These are the activations of a small neural network, seen along a few directions. Each row is one input.
Each table varies a few parts of the input and shows all the possible inputs, shuffled.
A made-up example of a description, with smaller parts first: line(6) and (point or line(9) or (values(2) and ring(8))).
Shared parts are said once, and a part with two or three values counts as separate values.

Other details of the inputs shift rows strongly along two fixed directions, in all tables alike. That doesn't count.

Rows:
row 1: [111  37  32 -32  14  23  31  -2 -35  -1  23  22]
row 2: [-45  -6 -25  30 -27 -26 -16 -26  13   2 -38 -17]
row 3: [ -2 -35  23  -2   7 -11  -7 -15 -61  36  56 -28]
row 4: [ 22  25 -34 -29  45   7  17  27  54 -28 -19   6]
row 5: [ -2 -35  23   7  13 -13  -6  -9 -55  56  56  -2]
row 6: [ 23  24  -7 -33  31   4   8  29  63 -34 -29  16]
row 7: [ 30  20 -26 -31  39   7   0  24  56 -29 -30  12]
row 8: [  0 -45  33  10  18 -13   9 -22 -51  52  40   2]
row 9: [ 18  33  -7 -25  23  22 -10  33  53 -55 -14   5]
row 10: [ -5 -41  13   2 -15   2  -3 -17 -62  41  61  -8]
row 11: [-20  46   7  44 -35 -36  15  12 -30   1 -68  -3]
row 12: [-55  -7 -23  28   1 -22  -1   3  -4   1 -39 -31]
row 13: [-48 -13 -15  35   1 -24 -16   6   4  19 -51   0]
row 14: [ 17  33 -20 -29  -5  33  11   3  70 -30 -18  25]
row 15: [-61   3 -33  30  -7  -7 -14  19  -9  15 -25 -23]
row 16: [ 69 -10  39 -48  11  46   3   1  -1 -19  70  32]
row 17: [ 75  -6  50 -48  43  15  -2   5   7 -14  66  25]
row 18: [-57   0 -35  37 -24 -10   2 -20   9  13 -28  -8]
row 19: [ 74 -17  11 -61  27  33  27 -11  -5 -11  64   8]
row 20: [-54  -8   4  32  -7 -27  -8  11  11  14 -49   4]
row 21: [ 76 -16  29 -56  36  51   9  -9  -5   4  46  19]
row 22: [-57   7  -6  43 -38 -14 -23 -10  17  -5 -21   2]
row 23: [-50  -5 -26  35 -30 -11 -15 -23  11  12 -40  -3]
row 24: [  3 -38  22   5 -11 -14   9 -54 -42  35  53 -14]
row 25: [ -3 -50  23   5 -10   2  11 -30 -58  37  44  -4]
row 26: [  4 -56  32   3 -17   3  -6 -33 -57  36  33   1]
row 27: [ 28  16 -36 -37  11  23   2  17  50 -44 -26   7]
row 28: [-58  -8   3  28 -17  -9  -8   7   3   6 -50  -9]
row 29: [ 20  27 -16 -26   4  20  -7  30  54 -61  -8  12]
row 30: [  2 -46  60  -3  -3 -12  -1 -27 -49  27  32 -15]
row 31: [-56   0   5  43  -4 -27 -25  18   8   1 -33   7]
row 32: [-21  54   8  57 -33 -36  -2  18 -32 -11 -53   0]
row 33: [ 21  20 -17 -38   2  20  10  23  57 -48 -23  10]
row 34: [ -4 -29  12   8 -19   0  -4 -39 -48  49  68  -5]
row 35: [ -1 -41  14  -3 -12 -13  -5 -19 -61  30  62 -21]
row 36: [-53   2 -33  28   7 -40 -16  20  -1  14 -22 -23]
row 37: [ 13  34  -7 -20  19  37  -8  35  52 -45 -16  18]
row 38: [ 58  83 -35   0   5  14  24  47  14 -22 -23   3]
row 39: [106  41  25 -25  19  23  46   3 -34   1  33  15]
row 40: [ -2 -52  50   0 -26   0   3 -28 -50  32  36   5]
row 41: [ 26  21 -26 -35  29  25   0  20  49 -38 -31  -1]
row 42: [-54   9 -44  30 -26 -26 -14  -9   8   7 -11 -26]
row 43: [ 15  27 -35 -27  32  40  18  26  46 -26 -21   7]
row 44: [-52   5  -6  39 -35 -29 -26 -13  19 -16 -20 -11]
row 45: [-51  -2  -7  27 -36 -29  -8 -21  21  -2 -36 -13]
Each input here is: line(5) and (point or (values(2) and line(4))).
- Changing only the line(5) part turns row 31 into row 20. The same change can be made to row 32. Which row results? => row 11
- Changing only the line(5) part turns row 45 into row 42. The same change can be made to row 28. Which row results? => row 15
- Change only the line(4) part in row 17. List by row number the other rows that result. => row 9, row 29, row 44
- Which other rows agree with row 39 in the line(5) part? List them by row number. => row 4, row 8, row 12, row 18, row 19, row 24, row 25, row 43
- Change only the line(4) part in row 34. List by row number the other rows that result. => row 5, row 10, row 15

Rows:
row 46: [-98 -39   8  55 -12 -59 -37  -5  -1  12 -51 -21]
row 47: [-64  15 -11  59 -28 -41  -8  10   9 -24 -87 -13]
row 48: [-20  23  -7  14 -14 -21 -10  26  34 -38 -49  -4]
row 49: [ 33  25 -18 -25   5  41  -3   8  33 -23  15  15]
row 50: [ -6 -65  15  -7   4  -6   8 -40 -59  50  52 -27]
row 51: [  6 -39  45   9 -23   0 -16 -41 -48  29  50  -4]
row 52: [ 43  52 -30 -21  25   9  25  23  21 -10 -32   3]
row 53: [-27  -8  -3  20 -16 -20  -8  -5 -37  16  12  -7]
row 54: [ 45 -28  24 -20  -2  12  15 -36 -35  35  81  12]
row 55: [ -9   0   2  29  -4 -24  14  -5 -49  21  -8 -24]
row 56: [-90 -28  22  62 -48 -48 -27 -21 -50  27 -20 -22]
row 57: [ 35   4 -13 -18   8  13   3 -15 -11   6  40 -13]
row 58: [ 45  22 -35 -54  62  36   3  42  69 -35   9  24]
row 59: [ 61  52 -14 -47  25  47  13  49  55 -47   5  24]
row 60: [ 34   5  33 -18   1  12   1  12  -1 -11  23   8]
row 61: [ 29  40  -4 -14  12  25  14  27  38 -41 -31  17]
row 62: [ 12 -30   1 -33  11  36   6  -8   5   7  26   7]
row 63: [-93 -68  13  47 -40 -47 -23 -37 -33  29 -35 -30]
row 64: [ 43  -8  48  -4   4   8  13 -15 -52  38  29  16]
row 65: [-45  45 -63  15  -4 -16  -1  27  32 -26 -51 -21]
row 66: [-28 -19 -40  -5   3   8   1   5  15   1 -17  -6]
row 67: [ 22 -27  39  16  -3 -12  12 -19 -79  37  38  -2]
row 68: [-30 -16  13  22 -30 -10  -4 -28  -4  18   7   0]
row 69: [ 66  38 -18 -54  16  42   0   8  76 -62   2  24]
row 70: [-33  46 -55  21  -3 -20   0  43  29 -25 -58 -26]
row 71: [-28 -33  25  29 -30 -10  -2 -38 -41  44  37  -1]
row 72: [-78  19 -61  50 -29 -36  -1  -2  20   7 -52 -30]
row 73: [ 38  24 -20 -54  57  47   0  42  76 -37   6  28]
row 74: [ 44  27 -39 -55  68  30   9  36  67 -32  10   7]
row 75: [ 31 -26  15  -6  -6   8  -6 -28 -47  27  62  -1]
row 76: [ 52  15   9 -14  15   7  18   3 -24  18   6  17]
row 77: [-26 -13  23  14 -22 -27 -14 -18 -15  -6  -2  -5]
row 78: [ 57 -19  40 -20   8   5   7  -3 -54  25  70   4]
row 79: [ 37 -18  46 -25   3  19   3 -19 -44  19  74  14]
row 80: [ 65 -11  64 -21   9  13  14 -22 -43  28  39  21]
row 81: [ 57 -14  54 -13  11  23  19 -13 -53  19  55  15]
row 82: [-23  11 -44 -25   5  29  -1  21  74 -38 -52   5]
row 83: [-79   6 -28  50 -42 -39 -14 -12  37 -13 -65 -10]
row 84: [-23  21 -28 -14  31  12 -16  39  79 -38 -44  11]
row 85: [-58  20 -11  55 -27 -46  -9   6  10  -7 -97  -7]
- What do these inputs look like to the network? => line(5) and (values(2) or line(6))
- Changing only the line(5) part turns row 47 into row 61. The same change can be made to row 77. Which row results? => row 56
- Changing only the line(5) part turns row 69 into row 57. The same change can be made to row 48. Which row results? => row 70
- A walk changes only the line(6) part. It starts at row 71 and steps to row 49. List the rest of the walk in order. => row 79, row 59, row 81, row 64
- Change only the values(2) part in row 73. List by row number the other rows that result. => row 62
